Here are a small network's activations along a few directions, averaged over the inputs that share one value of a field.
Related values have similar rows: they may be neighbours, one step apart, or belong to one group.
Strong random noise was added to every row along 3 fixed directions; ignore it. To show where, here is one row again and again, with new noise each time:
[ 104  231 -119   -6  140 -248  183 -114   -3 -153  249   20  325  519
  192 -108]
[-164  368  382  128 -299 -343   19  -85  282   37 -158 -188   -4  471
  -51 -306]
[  24  242  147  -14  -52 -223   34 -104   75 -134   25 -105  101  414
   51  -91]
[ 492  -69  -78 -518  382  126 -219 -132 -433 -616  175 -116   70   54
  152  546]
[  92  189 -118    9  130 -198  184 -121   -4 -173  244   37  280  499
  161  -52]


Values of Fula:
t3: [ 184  250  281 -596 -241 -410 -222  350  170  145 -121 -217   75 -248
  271 -287]
t9: [-146  177 -297  128  128  -23    8  -39  -75  139  522  502  -71  -44
 -115  -74]
t7: [ 313 -445 -284 -600   -2  374 -137  -49 -127 -448  -52  -22 -278 -378
  -66  361]
t8: [  43  306 -270   -8   62 -372  352   44   45  113  382  122  261   90
  220  -42]
t5: [  -9  -31  747   36 -324   24 -150  134   84  428 -277 -315  245 -176
  -29 -320]
t2: [-185  -49  187  -16 -342 -149  115  260  492  454 -307 -191  142   -6
  -18 -586]
t1: [ -41  318 -158  -10  253 -402 -282   30 -126  223 -229 -108  -76  -73
   56 -312]
t4: [  -1   70   88  299   72  -62   30   79 -223  182 -181   45  273   72
  328  -68]
t6: [-218 -520 -352  402  357  508    5 -123 -286  -51   48  128  -15 -386
 -199  254]
t10: [ 279  156 -560  -62  491  -92   35   56 -227  211  125  -52  357 -280
  258 -396]
The values of Fula form a ring.
- A walk along Fula starts at t4 and steps to its neighbour t6. Put t3, t9, t7, t10 in the order it reaches them. => t10, t9, t3, t7
- What is the length, in steps, of the shortest route from t1 to t2? => 5

Values of Kuzib:
v11: [ 170  412   98  -72 -174  -41 -382  -92 -171  108 -331 -215    8 -104
  276  110]
v1: [-462  287  258  580 -164 -513  223  -19  298  182 -192  103   54  496
   24 -296]
v8: [ -25   96 -239  192  -46  164 -188  -89 -155   56 -163  -14 -291 -126
 -212  200]
v10: [ 142  -86  434 -189   -6  252 -390  -34  -32 -109 -349 -140 -822 -213
 -464  -49]
v6: [  32  323   59  -56  237 -155 -205  -30 -146   43 -131 -218 -262 -114
 -281 -141]
v9: [ 198 -378  -60  140  229  306   35   68 -127  217   91    4  317  -55
   51 -177]
v12: [-138  387  182    1 -296 -541 -130  170  120  -32 -262 -362   91  124
  230  -31]
v3: [-172   48  622  178 -143 -147  -65   55  150  129 -283 -362  349 -213
   86 -393]
v5: [-211 -269   75 -133 -617  345 -200   29  274   76 -139   91 -438 -222
 -247   82]
v2: [  -4   17 -173  -17  -17  -85  130   89  205  125  -99 -152  298 -217
  235 -450]
v7: [ 159  -98 -203 -281  -99  119  319   39  111  -50  437  189  107  258
  202  104]
v4: [-217  152  157   70 -261 -383  398   -6  448   64  155  160   99  446
  -66 -317]
v13: [ -13  109  573 -467   86 -274 -357   18 -185  -61 -139 -167  -83 -162
 -217  107]
The values of Kuzib form a line.
- A walk along Kuzib starts at v10 and steps to its neighbour v6. Put v3, v2, v7, v4 in the order it reaches them. => v4, v7, v2, v3
- Name the neighbours of v12, in listed order. => v11, v1
- What is the length, in steps, of the shortest route from v5 to v8? => 7
